cols: Q U B K A J L W
J_488: 182  173  86  -431  -763  -333  -572  123
J_550: -236  -388  -398  298  -324  -102  -381  567
J_219: 233  194  176  -855  138  -327  262  -665
J_652: 306  428  -381  -37  -728  37  -783  41
J_159: -311  608  389  -304  -507  446  -649  -28
J_785: -649  -511  -279  64  233  341  -570  158
J_411: -283  72  86  -431  397  416  -346  -563
J_809: 246  424  -311  430  -534  342  -718  173
J_353: -52  262  327  -662  -793  -550  33  248
J_409: 282  74  186  193  -458  -526  553  496
J_860: 38  111  -474  -43  -522  79  -841  93
shift -1: 37 -> 36
shift -1: -511  -279 -> -512  -280
size: -649  -511  -279  64  233  341  -570  158 -> 8
-283  72  86  -431  397  416  -346  -563 -> J_411
size: 246  424  -311 -> 3
shift +1: 86 -> 87

cols: V G Z C M E X F
J_550: 14  -485  256  306  708  318  -79  446
J_860: -23  -312  -302  -567  -80  -230  108  -182
J_219: -204  -220  -109  162  654  18  -122  329
J_159: -312  -305  579  -460  -545  -326  354  -876
J_591: 199  -20  -128  -137  -470  -6  522  -182
J_785: 199  -20  -128  -137  -470  -6  522  -370
size: -23  -312  -302  -567  -80  -230  108  -182 -> 8
back: -302  -312 -> J_860

cols: N Y H S R T P D
J_411: 571  9  292  -227  236  -247  260  -179
J_809: 209  210  50  -529  282  117  260  45
J_550: 24  247  280  -117  349  -190  260  -74
J_409: -448  -45  -134  -187  184  -24  260  15
J_785: 88  -39  88  -560  430  245  260  -651
col: -134  88 -> H
back: 260  117  282  -529  50  210 -> J_809
back: 349  -117  280 -> J_550
back: 349  -117  280  247  24 -> J_550

cols: suza Bido gug dogig Rimo dev Nafu rede Vopo met
J_860: -404  -169  -135  7  -399  356  117  -95  580  260
J_809: 168  288  -13  -15  -317  -137  187  -135  283  -149
J_159: 61  96  411  64  -399  23  84  422  413  317
J_409: 77  431  -801  457  52  335  -71  112  -349  -540
back: -95  117 -> J_860
size: 61  96 -> 2

cols: Sopil Robil tigi Bis tiz
J_353: -375  335  546  -458  301
J_550: -350  -137  108  -61  234
J_860: -840  -320  -576  352  661
J_652: -194  -268  -574  565  28
J_785: 39  158  -81  314  101
J_488: -621  -9  -201  305  267
J_159: 658  250  290  528  -355
back: -458  546 -> J_353
back: 234  -61  108 -> J_550
shift -1: 546  -458 -> 545  -459
col: -576  -574  -81  -201 -> tigi

cols: bol pape Furef tus Tamot Nutet negu bev
J_411: -544  -571  -253  -470  118  58  -54  -292
J_488: -217  -14  372  -376  -46  -154  -546  470
J_219: 346  94  826  -179  -201  -322  -281  203
J_860: 366  88  -300  473  14  132  622  -508
J_785: 656  106  357  320  -148  -128  457  -443
col: -292  470  203  -508 -> bev
col: 118  -46  -201  14 -> Tamot
size: 366  88  -300  473  14  132 -> 6

cols: vuvi kufev zalaz nevu ripan bavi nipu
J_488: 86  317  -123  40  -58  17  232
J_159: -97  48  -58  40  -123  317  232
J_550: 86  40  -123  317  -58  211  214
J_411: -97  317  -123  40  -58  48  232
back: 232  48  -58  40  -123  317 -> J_411
-97  48  -58  40  -123  317  232 -> J_159
back: 48  -58  40  -123  317  -97 -> J_411
col: 211  48 -> bavi
back: -58  40  -123  317  86 -> J_488
col: -58  -123  -123 -> zalaz

cols: baven gekit guvep zeri
J_550: 71  266  -585  641
J_353: 71  187  -585  641
J_591: 71  187  -585  -498
shift +1: 266  -585 -> 267  -584
71  187  -585  -498 -> J_591
71  187  -585  641 -> J_353
back: 266  71 -> J_550
size: 71 -> 1

cols: nus padav Togov Feza dib per
J_550: -410  -274  -397  468  665  274
J_488: 678  130  390  -237  700  -247
J_809: -549  -207  -758  388  -41  270
J_860: -410  -274  -397  468  665  284
col: -207  -274 -> padav
shift +1: 678 -> 679
shift -1: -549 -> -550
size: -410  -274  -397  468  665 -> 5
shift +1: -549  -207  -758 -> -548  -206  -757
size: -549  -207  -758  388  -41 -> 5

cols: bag poso rurip Totus muper fanag zom kegu Fisi
J_809: 382  592  -39  695  -259  -97  280  -73  81
J_409: 397  596  43  676  -231  -148  132  18  99
J_591: 596  43  676  397  -259  -97  280  144  81
size: 382  592  -39 -> 3
shift -1: 382  592 -> 381  591
shift -1: 676  397  -259  -97 -> 675  396  -260  -98
back: 695  -39 -> J_809
size: 596  43  676  397  -259  -97  280 -> 7
back: 676  43  596  397 -> J_409
shift +1: -39  695  -259  -97 -> -38  696  -258  -96

cols: salos bubiv tobo nili gibuf mozum ses fum
J_411: 86  -518  381  281  -538  -94  -3  -294
J_652: -39  -820  -98  -296  81  573  -2  -80
J_785: 106  136  93  -322  61  287  175  -479
J_550: -151  164  304  152  -14  73  252  -330
col: 381  -98 -> tobo
col: -479  -330 -> fum
back: -330  252  73  -14 -> J_550

cols: vok zotif dul tafis kote zuri
J_219: 2  313  -319  -53  -496  -68
J_353: -78  104  -116  -103  -140  -210
J_550: 146  -51  -30  -50  86  72
J_411: 650  179  -519  -230  -256  280
J_652: -152  -143  107  -139  262  -329
J_860: 671  -58  -402  -408  168  71
col: -116  -30  -519  107  -402 -> dul
back: -50  -30  -51 -> J_550
col: 262  168 -> kote

cols: Nek nok Far mav feka
J_652: 216  385  -169  -208  -505
J_591: 231  250  -209  -190  -742
J_488: 217  360  -215  -13  -356
J_409: 119  151  106  -626  -248
J_219: 46  144  -211  59  -197
J_809: 231  250  -209  -190  -240
J_550: 231  282  -209  -190  -240
J_353: -221  380  -45  -38  18
J_411: 266  661  -475  244  -512
J_159: 217  245  -139  -227  -392
J_785: 217  245  -139  -227  -533
shift +1: 282  -209 -> 283  -208
size: 216  385  -169  -208  -505 -> 5

cols: pof Verot vezu Muda
J_550: 43  663  212  -338
J_652: -603  -190  -127  284
J_860: -16  787  376  -332
J_409: -115  146  378  24
J_785: -115  146  378  -363
J_219: 234  247  -151  338
J_809: -632  517  13  253
J_353: 136  -343  17  -200
J_591: 464  -748  -167  -729
J_159: -393  -355  111  -100
col: -115  234 -> pof
size: -16  787  376  -332 -> 4
col: 13  17  -167 -> vezu
col: -127  376  378  378  -151  13  17  -167 -> vezu
shift +1: 13 -> 14
size: 464 -> 1

cols: Riva nator Gurav Tisu Tigov
J_785: -201  157  -17  -693  226
J_809: -147  78  250  -109  -767
J_159: 708  -239  -633  164  174
J_488: -471  -669  -209  454  80
J_411: -261  79  -797  132  -296
back: 132  -797  79  -261 -> J_411
size: -201  157  -17  -693 -> 4
col: 454  132 -> Tisu
back: 80  454 -> J_488

cols: mor moge deges lun gik Feg Led
J_809: 458  -321  -471  -163  284  -542  -190
J_652: 458  -321  -471  -163  284  -803  427
J_860: 494  -321  -471  -163  284  -803  427
shift +1: 494  -321 -> 495  -320
col: 458  494 -> mor

cols: zit nor Zilol keti
J_353: 106  -60  149  192
J_591: 768  287  -13  -287
J_809: 159  -134  244  -215
J_652: -215  -271  206  862
J_860: -131  -271  206  862
J_159: 768  287  -13  -533
J_550: 159  -134  -173  -215
size: 768  287  -13 -> 3
size: 768  287 -> 2
back: 206  -271  -215 -> J_652

cols: kasa viv Gomed numus soko Zomo palom mon Vaze
J_159: 154  189  289  375  303  273  96  -71  -34
J_809: 293  395  306  117  -13  15  -7  67  51
J_219: 318  371  266  47  -88  -94  -36  169  358
J_409: 232  15  -86  -6  205  140  373  357  195
J_411: 284  88  -24  10  74  893  33  -182  -448
J_652: 0  277  397  324  184  -1  142  245  372
J_550: 391  290  164  160  263  -715  368  330  137
J_785: -91  43  251  387  337  -198  155  6  -11
shift -1: 251  387  337 -> 250  386  336
back: 245  142 -> J_652
shift +1: 205 -> 206
size: 293  395  306  117  -13  15 -> 6
col: 245  330  6 -> mon
back: -71  96  273  303  375 -> J_159
shift +1: 15  -7 -> 16  -6

cols: Mabub fifup Sebu bude luki Gomo zorev tedav
J_159: 574  455  662  164  599  355  314  606
J_353: 24  29  37  52  -56  28  76  67
J_809: -16  7  28  20  -13  7  19  20
J_652: -30  221  -762  239  -179  -13  24  735
J_488: -10  26  27  -19  -196  480  -95  -26
J_860: 860  -18  18  -10  -59  -42  -519  -176
shift +1: 239  -179 -> 240  -178
size: 860  -18  18  -10  -59  -42 -> 6
col: 164  52  20  239 -> bude

cols: gav Vul Lemup vire Ganup mab
J_159: -507  186  584  -547  26  257
J_591: -507  186  584  -547  26  573
J_550: -507  186  584  -547  26  419
J_219: 239  -422  226  181  807  532
size: 239  -422  226  181  807 -> 5
col: 26  26  26 -> Ganup
-507  186  584  -547  26  573 -> J_591
shift +1: -547  26 -> -546  27
shift +1: 239  -422  226 -> 240  -421  227
-507  186  584  -547  26  257 -> J_159
-507  186  584  -547  26  419 -> J_550

cols: zab ditis Bina pidet Ganid Vigu tafi farun gafem
J_550: 189  138  161  215  401  150  81  484  72
J_353: 189  701  52  19  126  438  81  122  835
J_159: 19  128  70  141  346  68  57  243  157
J_785: 85  209  179  68  401  150  45  303  72
J_411: 209  85  143  166  181  232  117  545  241
shift -1: 150  45  303 -> 149  44  302
size: 209  85  143  166  181  232 -> 6
shift -1: 19 -> 18
back: 126  19 -> J_353
85  209  179  68  401  150  45  303  72 -> J_785
size: 85  209  179  68  401  150  45  303 -> 8
back: 545  117  232  181  166 -> J_411

cols: Por lik Rusif Lup pomi birik
J_409: -127  -211  -268  -367  138  -26
J_159: -244  33  -373  -383  247  -245
J_860: -215  -55  -368  -369  225  -158
J_652: -164  -246  -741  -216  141  -225
J_219: -204  -13  -167  -435  218  -113
J_488: -112  -311  -470  -288  108  -61
J_785: -105  -216  -224  -368  114  7
J_353: -230  -65  -586  -307  216  -270
J_411: -85  -344  -336  -314  84  24
J_550: -237  -30  -454  -363  229  -237
J_591: -196  -21  -122  -369  225  -78
size: -85  -344  -336  -314 -> 4
-215  -55  -368  -369  225  -158 -> J_860

cols: bope Bebod Lazo Kapaf Zeti vebal duka sot bapo taruz
J_785: -95  285  435  -191  38  5  -833  263  -225  -250
J_219: -499  129  352  -503  -424  -271  526  -119  -496  402
J_411: -553  153  474  -342  -468  -277  -241  402  -496  -119
J_591: -1  706  244  164  -347  251  -280  561  -237  -342
J_409: 382  315  124  -94  184  146  -423  382  -652  150
J_550: 184  146  -424  382  -652  150  -754  320  -466  298
J_860: 68  172  442  -120  -519  -25  535  -554  -540  -229
J_488: 536  284  -180  -550  167  -1  -243  -554  -396  -350
shift -1: -342 -> -343
size: 68  172  442  -120  -519  -25  535  -554  -540  -229 -> 10
col: -225  -496  -496  -237  -652  -466  -540 -> bapo
-499  129  352  -503  -424  -271  526  -119  -496  402 -> J_219
size: 536  284  -180  -550  167 -> 5
back: 150  -652  382  -423  146  184 -> J_409
size: -499  129  352  -503  -424  -271  526  -119  -496  402 -> 10

cols: Fadav varok Vovur Burut Kugar lopa puse
J_550: -690  232  -140  261  -62  -109  815
J_219: 624  -54  -216  156  -526  54  -187
J_652: 70  29  -232  419  384  -176  -452
J_860: -391  57  -7  32  -5  -69  304
J_785: 730  96  -25  -34  -478  271  247
J_809: -788  93  3  15  13  -117  586
J_409: 482  -200  -290  165  -733  -74  -412
col: -69  271 -> lopa
size: 482  -200  -290  165  -733  -74 -> 6

cols: Bim saso ber pab Mudom Lef
J_411: 192  175  89  -149  -277  -79
J_488: 389  182  7  829  193  -530
J_809: -299  156  -497  -163  -314  -205
J_652: -299  57  -367  392  269  -205
J_353: 389  182  7  829  193  291
J_409: 343  -278  -497  -163  -314  26
shift +1: -299 -> -298
343  -278  -497  -163  -314  26 -> J_409
size: -299  156 -> 2
shift +1: -163 -> -162

cols: ret Nis fazab poko Liros
J_159: 419  -736  -124  175  494
J_785: 0  -771  -831  -200  127
J_860: -771  -833  158  -178  118
J_488: 390  427  -470  -377  398
J_411: 199  242  532  80  -487
J_550: 192  732  -241  181  357
J_591: -479  -672  268  464  468
col: 732  -672 -> Nis
col: -124  -831  158 -> fazab
shift -1: -771  -831  -200 -> -772  -832  -201
back: 127  -200  -831  -771 -> J_785
back: -831  -771 -> J_785
col: 118  398 -> Liros
shift -1: -833 -> -834

cols: moga sokef Giv pokam muso zot
J_652: 632  58  645  -95  -418  199
J_159: 632  -95  -418  58  645  489
J_353: 226  -471  770  828  -91  -856
J_411: 632  -95  305  405  75  199
back: 645  58  -418  -95 -> J_159
shift -1: 226  -471  770  828 -> 225  -472  769  827
size: 632  -95  -418  58 -> 4
shift +1: -95  305  405  75 -> -94  306  406  76
size: 226  -471  770  828  -91 -> 5

cols: mutis fon kif naso pekit
J_860: 15  125  -508  87  107
J_411: -5  171  -465  -37  -161
J_550: -7  -98  -131  -6  7
J_809: 12  -109  223  99  130
J_159: -5  171  428  39  153
J_353: -30  15  694  -82  -21
J_785: 11  -127  -289  33  82
J_488: -26  544  382  39  206
J_409: -7  -98  -131  -53  -87
J_652: -2  -86  600  -28  23
J_591: -14  15  694  -82  -21
size: -26  544  382  39  206 -> 5
size: -7  -98  -131  -6 -> 4
col: 107  -161  7  130  153  -21  82  206  -87  23 -> pekit

cols: kel feba vonu gerad rif lov
J_652: -176  -111  673  -127  4  -568
J_159: -420  -23  -105  -380  -92  379
J_809: -46  536  29  22  -61  511
J_860: -105  -380  -92  376  -41  46
shift -1: -176  -111  673  -127 -> -177  -112  672  -128
size: -105  -380  -92  376  -41  46 -> 6
shift +1: 673 -> 674
back: 379  -92  -380  -105 -> J_159
back: -23  -420 -> J_159
size: -46  536 -> 2
back: 46  -41 -> J_860

cols: monib nuki visiv zet zukuf rute Vadet peri kod
J_488: -469  -851  440  32  -231  -284  83  -431  65
J_159: -469  -851  440  32  -231  84  83  -431  65
J_411: 50  -230  -573  112  -882  -281  129  -137  350
shift -1: 50 -> 49
col: 32  32 -> zet
shift -1: 32 -> 31
-469  -851  440  32  -231  84  83  -431  65 -> J_159

